x = [[5, 7, 7, 6, 7, 7], [6, 4, 5, 5, 4, 4], [6, 6, 7, 4, 7, 7], [6, 5, 4, 7, 4, 5], [5, 6, 5, 9, 5, 5], [6, 5, 4, 6, 4, 5], [6, 4, 5, 3, 5, 5], [5, 7, 6, 8, 7, 6], [5, 6, 5, 8, 6, 5], [6, 5, 6, 2, 6, 6], [6, 6, 7, 4, 7, 7], [6, 5, 5, 8, 5, 5], [6, 5, 6, 3, 6, 6], [5, 7, 6, 8, 7, 6]]
Rows and columns are counted from 1.
(1, 1) => 5
(4, 5) => 4
(12, 3) => 5
(6, 6) => 5
(3, 2) => 6
(9, 2) => 6
(2, 1) => 6
(12, 2) => 5
(6, 5) => 4
(14, 2) => 7
(9, 4) => 8
(5, 1) => 5
(3, 5) => 7
(8, 2) => 7
(5, 5) => 5
(4, 4) => 7
(14, 5) => 7
(3, 4) => 4
(14, 3) => 6
(4, 1) => 6
(13, 6) => 6
(10, 3) => 6
(9, 3) => 5
(12, 1) => 6
(3, 1) => 6
(14, 6) => 6
(7, 3) => 5
(7, 6) => 5
(8, 4) => 8
(8, 3) => 6

data =
[[-17 -18 -16  -6  16 -35  -4 -18 -16]
 [ 19  18  18 -44 -32  -3 -41  19  16]
 [-51 -51 -48  36  55  16  33 -51 -47]
 [-25 -24 -24   9  19  51   6 -24 -24]
 [ -4  -4  -5 -14  -6  45 -16  -3  -5]
 [-34 -33 -33  21  31  55  16 -33 -32]
 [ 27  27  24 -48 -46  57 -48  28  22]
 [-37 -39 -35  17  42 -42  18 -39 -34]
 [ 17  16  14 -37 -32  44 -37  17  13]
 [-41 -42 -39  23  47 -27  22 -43 -38]]
Rows and columns are counted from 1.
(1, 1): -17
(4, 9): -24
(2, 9): 16
(5, 3): -5
(8, 2): -39
(7, 5): -46
(2, 5): -32
(8, 9): -34
(5, 7): -16
(6, 2): -33
(3, 6): 16
(2, 2): 18
(4, 5): 19
(5, 2): -4
(10, 1): -41
(2, 3): 18
(9, 8): 17
(10, 5): 47
(1, 7): -4
(1, 3): -16
(1, 6): -35
(6, 6): 55
(1, 9): -16
(9, 9): 13
(4, 7): 6
(9, 6): 44
(6, 4): 21
(5, 6): 45
(9, 5): -32
(8, 7): 18

B =
[[3306 3832 3780 3271 3238 3101 3986 3190 3894 2966 4428 5173 2948 4857]
 [3762 5936 4230 5120 4446 4971 4548 3776 6005 3808 4907 5349 4484 5416]
 [8221 5581 7265 6140 6339 6372 6033 7214 5535 6908 5729 6331 6543 4965]
 [3074 5983 3930 5298 4283 4761 4650 3627 5561 3592 4697 5421 4286 5320]
 [1927 2662 2822 3284 3608 2740 4125 4015 2280 2788 4301 4129 3327 4019]
 [6570 5860 5862 6227 6451 6791 5540 6369 6173 6667 5227 4225 6827 4822]
 [4889 3489 5149 3165 2577 2103 3619 2679 2894 4224 4208 5738 2164 5048]]
Indices start at 1.
(1, 1): 3306
(6, 2): 5860
(2, 13): 4484
(1, 10): 2966
(3, 11): 5729
(4, 6): 4761
(6, 4): 6227
(4, 12): 5421
(2, 7): 4548
(1, 6): 3101
(3, 7): 6033
(3, 14): 4965
(5, 7): 4125
(5, 10): 2788
(6, 9): 6173
(7, 7): 3619
(6, 10): 6667
(1, 13): 2948
(7, 10): 4224
(7, 11): 4208
(5, 1): 1927
(3, 1): 8221
(5, 13): 3327
(5, 8): 4015
(1, 8): 3190
(6, 14): 4822
(6, 7): 5540
(3, 3): 7265
(7, 13): 2164
(7, 9): 2894
(7, 12): 5738
(1, 3): 3780
(2, 9): 6005

a = ((-2, -4, -2, 32, 0, -2, 44), (-1, 1, 3, 6, -4, 0, 57), (2, 4, 30, -61, 69, 68, 67), (-2, -4, -1, -27, 53, 67, 68), (-2, 60, 63, -5, 67, 64, 69), (-1, -3, 0, 35, 0, 53, 68), (0, 11, 67, 3, 68, 66, 68), (-1, -3, 42, -16, 68, 67, 67), (1, 1, 14, 14, 70, 67, 68), (1, 0, -1, -13, 0, 58, 67), (2, 4, 36, 10, 67, 69, 67), (25, 67, 66, 5, 69, 65, 69), (1, 65, 69, 5, 68, 66, 68))
Rows and columns are counted from 1.
(1, 1) = -2
(2, 1) = -1
(13, 1) = 1
(4, 1) = -2
(6, 6) = 53
(1, 2) = -4
(2, 3) = 3
(12, 3) = 66
(7, 1) = 0
(6, 2) = -3
(6, 4) = 35
(7, 7) = 68
(5, 1) = -2
(6, 1) = -1
(4, 5) = 53
(8, 7) = 67
(7, 2) = 11
(9, 3) = 14
(13, 4) = 5
(4, 3) = -1
(11, 7) = 67
(8, 2) = -3
(1, 6) = -2
(10, 1) = 1
(3, 3) = 30
(6, 7) = 68
(13, 5) = 68
(13, 7) = 68
(13, 2) = 65
(10, 7) = 67
(11, 1) = 2
(11, 6) = 69
(4, 2) = -4
(2, 6) = 0

W =
192	93	118	101	100	121	198
193	99	104	107	99	101	201
187	81	97	75	74	101	148
120	77	111	112	111	158	189
146	89	120	117	110	131	184
166	97	98	120	112	118	198
212	103	95	86	86	98	187
167	85	105	77	63	99	125
206	94	94	102	92	111	194
208	90	94	82	75	99	171
131	87	107	118	110	159	188
199	87	99	83	85	95	151
189	75	90	64	75	102	141
179	84	105	70	69	107	113
157	93	116	115	120	125	198
201	90	95	76	78	96	186
Indices start at 1.
(1, 1) => 192
(14, 4) => 70
(9, 5) => 92
(2, 6) => 101
(10, 4) => 82
(5, 3) => 120
(3, 7) => 148
(12, 5) => 85
(5, 4) => 117
(3, 6) => 101
(11, 1) => 131
(6, 4) => 120
(2, 2) => 99
(7, 5) => 86
(13, 4) => 64
(3, 4) => 75
(9, 1) => 206
(11, 5) => 110
(5, 1) => 146
(4, 2) => 77
(1, 6) => 121
(4, 5) => 111
(8, 6) => 99
(16, 2) => 90
(9, 6) => 111
(6, 3) => 98
(13, 7) => 141
(12, 3) => 99
(15, 3) => 116
(4, 7) => 189
(4, 1) => 120
(13, 5) => 75
(8, 5) => 63
(14, 5) => 69
(14, 2) => 84
